These are the activations of a small network on made-up records, seen along a few directions, one row for each record.
Each row is followed by the record's values for the fields ZONOR, LEVO, GUK, POSAT, GAVA.
Not every record has every field; a missing one is left out.
Other fields move the rows too, some of them a lot.
In the rows, 500 means zero.
Strong random noise was added to every row along 15 fixed directions; ignore it. To show where, here is one row again and again, with new noise each time:
[669 528 690 425 635 436 365 430 471 761 679 688 511 226 525 401 478 528
 524 490 413 616 407 673 330 343 435 476 576]
[543 487 565 435 493 411 453 541 505 532 432 517 484 521 509 555 501 622
 399 465 479 485 484 423 515 472 514 531 467]
[507 448 513 551 447 466 537 484 578 745 655 392 407 446 524 575 625 695
 319 455 374 437 693 624 647 701 569 499 369]
[498 673 354 652 494 370 321 324 381 410 488 175 562 391 301 503 492 654
 675 441 581 604 763 336 569 243 569 455 448]
[457 287 632 592 537 375 560 696 492 434 566 251 454 615 372 546 428 591
 349 224 425 684 679 424 683 471 873 575 419]
[280 680 724 290 601 530 484 408 658 321 433 239 654 303 451 629 468 628
 344 478 519 253 670 478 557 500 510 321 519]
[333 530 454 395 508 708 569 656 430 266 695 579 503 555 615 519 461 484
 348 442 494 583 506 705 671 413 689 359 393]
[383 564 560 540 427 623 546 804 497 453 740 624 391 458 528 512 546 468
 522 687 557 409 593 574 514 594 380 448 377]
[482 514 513 602 430 566 510 730 535 547 564 421 337 399 587 526 526 507
 501 574 513 510 601 438 399 542 306 488 435]
[519 518 515 293 431 210 437 502 451 443 618 518 668 418 311 539 456 513
 366 556 445 358 699 520 650 233 659 528 442]
[535 520 398 376 461 539 430 444 457 389 610 591 629 671 563 325 594 562
 286 552 442 560 419 534 691 414 513 412 382]
[489 527 519 616 542 452 493 521 352 407 516 398 644 467 293 617 438 460
 771 454 619 368 628 349 450 353 413 610 427]
[664 448 688 574 565 414 586 573 493 602 439 476 498 641 626 554 461 368
 502 439 531 501 595 619 500 531 373 587 658]
[355 582 676 708 570 434 579 742 438 394 737 444 474 438 368 506 435 311
 640 513 596 378 743 611 531 470 625 481 503]
[381 499 332 619 516 714 408 594 465 319 605 623 488 573 411 319 602 582
 508 551 501 560 216 248 478 510 448 458 256]
[646 383 440 520 438 232 484 404 546 681 398 296 495 601 560 442 538 537
 274 391 391 569 616 488 593 496 641 550 538]
[424 465 760 372 541 449 525 599 512 515 470 393 624 374 416 610 395 463
 658 515 621 391 608 453 354 528 456 522 545]

[558 424 406 450 484 371 442 230 511 720 493 375 596 384 436 365 536 536
 422 443 366 330 413 394 442 487 537 511 425] -> LEVO: ven / GUK: bigom / POSAT: zat / GAVA: pinog
[393 554 559 566 497 667 531 568 453 561 459 526 353 475 591 641 518 653
 651 477 579 479 461 514 435 727 493 474 432] -> ZONOR: rekef / LEVO: los / GUK: bigom / POSAT: rir / GAVA: pinog
[527 710 535 510 509 439 370 453 362 381 306 481 540 509 442 568 448 575
 732 549 690 432 535 291 407 347 354 495 506] -> ZONOR: dutib / LEVO: ven / GUK: bigom / POSAT: rir / GAVA: zesov
[392 526 403 289 439 542 435 463 628 404 422 376 551 380 508 421 490 512
 473 660 564 708 542 501 458 510 553 338 579] -> ZONOR: dutib / LEVO: los / GUK: bigom / POSAT: rir / GAVA: pova
[428 424 516 515 535 566 410 473 635 525 405 286 445 319 413 465 553 743
 434 386 426 645 425 233 360 568 520 487 366] -> LEVO: los / GUK: bigom / POSAT: zat / GAVA: pova
[368 414 417 418 482 700 613 508 576 383 595 481 612 535 424 575 549 493
 363 506 434 457 559 540 611 619 483 484 370] -> LEVO: los / GUK: bigom / POSAT: rir / GAVA: pova
[487 419 364 440 400 567 526 527 391 562 397 497 550 618 749 364 532 443
 460 490 527 515 292 427 304 582 472 491 363] -> LEVO: los / GUK: gugo / POSAT: rir / GAVA: pinog
[435 510 487 791 614 535 485 546 542 366 415 395 301 639 590 361 527 555
 313 291 403 691 338 413 593 513 722 447 521] -> ZONOR: rekef / LEVO: los / GUK: gugo / POSAT: rir / GAVA: pinog
[528 532 738 490 570 582 587 737 482 413 391 457 375 533 698 687 387 533
 348 315 483 523 620 501 477 457 449 506 510] -> ZONOR: dutib / LEVO: ven / GUK: bigom / POSAT: rir / GAVA: pova
[591 498 579 212 387 366 402 485 367 570 419 418 602 465 632 476 406 620
 380 434 483 543 568 471 460 300 564 450 448] -> ZONOR: dutib / GUK: bigom / POSAT: rir / GAVA: dafu
[477 408 331 437 542 409 573 594 615 421 506 759 460 283 508 529 390 195
 189 449 278 409 279 629 380 238 627 556 605] -> ZONOR: dutib / LEVO: los / GUK: bigom / POSAT: zat / GAVA: dafu
[542 585 651 521 644 562 537 336 563 677 403 520 466 460 392 739 484 567
 817 552 638 509 633 687 502 739 390 549 716] -> LEVO: los / GUK: bigom / POSAT: rir / GAVA: pinog
[557 516 505 529 441 359 512 466 325 642 552 427 577 452 519 507 513 512
 613 410 542 288 528 489 422 432 533 559 398] -> ZONOR: dutib / GUK: gugo / POSAT: zat / GAVA: pinog
[525 329 243 589 494 713 481 357 692 557 417 510 436 639 500 376 632 636
 293 481 321 658 205 345 562 703 412 520 438] -> ZONOR: dutib / LEVO: los / GUK: bigom / POSAT: zat / GAVA: dafu
[548 545 433 498 415 374 507 488 599 662 630 526 463 358 577 356 591 368
 297 673 378 262 539 588 460 539 388 449 472] -> ZONOR: dutib / GUK: bigom / POSAT: zat / GAVA: pinog
[378 471 332 221 469 579 600 535 481 347 413 493 524 372 638 656 348 350
 428 415 488 408 438 560 418 316 609 415 492] -> ZONOR: dutib / LEVO: ven / GUK: gugo / POSAT: zat / GAVA: pova
[632 376 486 459 494 530 616 527 525 567 538 433 608 579 625 409 615 385
 540 497 508 436 507 526 472 585 313 572 449] -> ZONOR: rekef / LEVO: ven / GUK: bigom / POSAT: zat / GAVA: pova
[627 640 676 509 402 483 398 546 378 599 654 558 466 442 642 436 553 648
 550 592 541 625 607 631 527 399 297 436 504] -> ZONOR: rekef / LEVO: los / GUK: gugo / POSAT: zat / GAVA: pova
[364 646 485 630 456 646 495 478 364 522 510 469 448 466 564 500 487 495
 802 535 704 419 447 505 386 600 460 402 474] -> ZONOR: dutib / LEVO: ven / GUK: gugo / POSAT: zat / GAVA: zesov
[360 367 237 571 587 678 572 306 542 388 539 303 662 450 242 513 508 400
 715 424 498 464 470 392 477 535 563 549 419] -> LEVO: ven / GUK: bigom / POSAT: zat / GAVA: pinog
[531 384 508 609 486 351 540 379 542 779 452 454 543 549 504 377 635 466
 585 505 523 334 402 441 406 764 540 562 501] -> ZONOR: rekef / LEVO: ven / GUK: gugo / POSAT: rir / GAVA: pova
[515 582 387 587 511 501 460 349 535 403 354 611 481 672 450 640 557 680
 378 468 438 474 430 470 690 524 478 542 524] -> ZONOR: rekef / LEVO: los / GUK: gugo / POSAT: zat / GAVA: dafu
[699 412 395 592 613 410 537 406 491 685 486 577 374 467 508 612 484 482
 434 322 348 558 495 624 529 406 587 643 537] -> ZONOR: dutib / LEVO: ven / GUK: bigom / POSAT: rir / GAVA: pinog
[615 351 578 535 504 484 578 553 373 520 531 605 658 703 657 356 520 329
 525 422 515 562 370 619 450 507 508 586 550] -> ZONOR: rekef / LEVO: los / GUK: bigom / POSAT: zat / GAVA: dafu
[450 452 245 679 482 443 425 404 411 444 367 505 448 586 270 518 546 658
 699 396 571 601 343 251 547 529 758 605 381] -> ZONOR: rekef / LEVO: los / GUK: bigom / POSAT: zat / GAVA: pova
[460 454 436 318 478 566 465 475 387 449 656 718 599 547 370 553 540 688
 516 485 488 484 390 475 652 460 636 530 286] -> ZONOR: rekef / LEVO: ven / GUK: gugo / POSAT: rir / GAVA: zesov
[304 815 299 494 532 640 326 174 526 434 374 409 417 212 452 618 494 750
 618 524 568 507 446 452 437 408 545 309 515] -> LEVO: ven / GUK: gugo / POSAT: zat / GAVA: zesov
[408 566 665 428 566 555 540 519 498 359 537 318 626 438 517 523 493 492
 580 480 602 378 670 523 522 512 464 438 483] -> ZONOR: rekef / LEVO: ven / GUK: bigom / POSAT: zat / GAVA: pinog
[340 432 514 565 489 549 631 704 602 424 495 589 411 484 472 487 518 340
 483 544 510 255 333 390 404 633 512 530 481] -> LEVO: ven / GUK: bigom / POSAT: zat / GAVA: pova
[400 309 419 601 510 503 662 539 524 465 484 553 602 602 308 533 447 259
 563 535 495 316 400 403 427 621 498 633 481] -> ZONOR: dutib / LEVO: los / GUK: gugo / POSAT: rir / GAVA: pova
[476 488 529 346 479 520 496 482 529 451 447 432 591 386 400 679 483 590
 543 521 520 363 558 339 472 444 354 558 447] -> ZONOR: rekef / LEVO: ven / GUK: gugo / POSAT: rir / GAVA: zesov
[516 570 229 454 403 467 436 300 500 611 587 561 475 423 552 447 564 529
 409 581 423 474 496 621 592 438 508 426 466] -> ZONOR: rekef / LEVO: ven / GUK: gugo / POSAT: zat / GAVA: dafu

Here are new rows. What are their fields?
[559 600 644 728 676 491 499 460 400 510 628 560 556 478 390 522 538 506
 545 379 454 323 546 494 492 418 422 562 417] -> ZONOR: dutib / LEVO: ven / GUK: gugo / POSAT: rir / GAVA: pova
[434 444 439 629 502 480 508 604 542 461 511 475 394 622 399 406 540 496
 528 491 518 631 518 415 562 598 696 531 444] -> LEVO: ven / GUK: bigom / POSAT: rir / GAVA: pova
[531 415 482 276 525 652 573 533 416 393 326 539 625 506 661 711 417 482
 512 351 499 364 339 387 366 353 279 584 414] -> ZONOR: rekef / LEVO: ven / GUK: gugo / POSAT: rir / GAVA: dafu
[501 369 363 478 561 647 512 427 515 418 592 575 573 610 402 454 517 475
 557 464 495 757 420 581 595 518 613 501 513] -> ZONOR: dutib / LEVO: ven / GUK: bigom / POSAT: zat / GAVA: pova
[456 438 504 540 629 414 457 394 573 377 368 400 592 478 307 470 430 480
 567 388 519 579 408 304 476 423 656 540 581] -> ZONOR: rekef / LEVO: ven / GUK: gugo / POSAT: zat / GAVA: pova
[553 579 456 745 632 652 491 339 415 525 721 590 476 518 481 457 601 545
 562 410 451 461 419 649 640 480 461 484 438] -> ZONOR: dutib / LEVO: ven / GUK: gugo / POSAT: zat / GAVA: pinog
[530 211 531 624 565 729 631 506 452 545 624 460 675 698 419 464 607 516
 671 390 521 508 383 370 501 740 375 645 296] -> ZONOR: dutib / LEVO: ven / GUK: gugo / POSAT: rir / GAVA: pova
[337 482 292 779 484 491 564 716 626 379 640 501 279 445 331 471 464 279
 356 600 370 500 653 506 557 500 637 499 493] -> ZONOR: dutib / LEVO: los / GUK: bigom / POSAT: rir / GAVA: dafu
[593 489 555 745 509 305 504 531 437 619 562 398 413 482 456 449 559 501
 622 408 520 486 587 452 489 465 551 596 501] -> ZONOR: rekef / LEVO: ven / GUK: gugo / POSAT: zat / GAVA: pova
[559 654 517 571 452 465 474 557 468 391 543 521 469 642 499 505 600 589
 456 591 542 416 622 508 701 506 410 503 444] -> ZONOR: dutib / LEVO: los / GUK: bigom / POSAT: zat / GAVA: pinog
[425 525 476 592 516 561 459 455 480 395 617 429 574 487 445 400 579 575
 497 510 510 546 478 490 565 505 537 440 407] -> ZONOR: dutib / LEVO: los / GUK: gugo / POSAT: zat / GAVA: pinog
[379 723 463 757 597 561 411 475 438 440 419 434 346 509 514 445 563 667
 490 358 492 414 398 266 438 543 564 416 313] -> LEVO: ven / GUK: gugo / POSAT: rir / GAVA: pova
[485 679 502 496 444 369 336 426 554 452 338 360 526 412 425 416 539 597
 542 654 586 466 587 292 444 450 410 400 533] -> ZONOR: dutib / LEVO: los / GUK: bigom / POSAT: rir / GAVA: pova
[493 632 466 461 467 348 484 254 600 605 362 520 556 464 414 610 507 480
 481 641 519 328 651 620 555 579 491 479 656] -> ZONOR: dutib / LEVO: los / GUK: bigom / POSAT: rir / GAVA: pova
[478 538 563 624 513 404 534 577 552 406 404 346 411 655 633 392 487 392
 359 414 526 514 568 506 569 530 623 431 602] -> ZONOR: dutib / LEVO: ven / GUK: bigom / POSAT: zat / GAVA: dafu
[518 425 573 312 414 478 416 513 558 386 497 265 643 530 509 318 490 551
 429 578 496 695 583 388 535 418 475 410 509] -> ZONOR: dutib / LEVO: los / GUK: bigom / POSAT: zat / GAVA: pinog
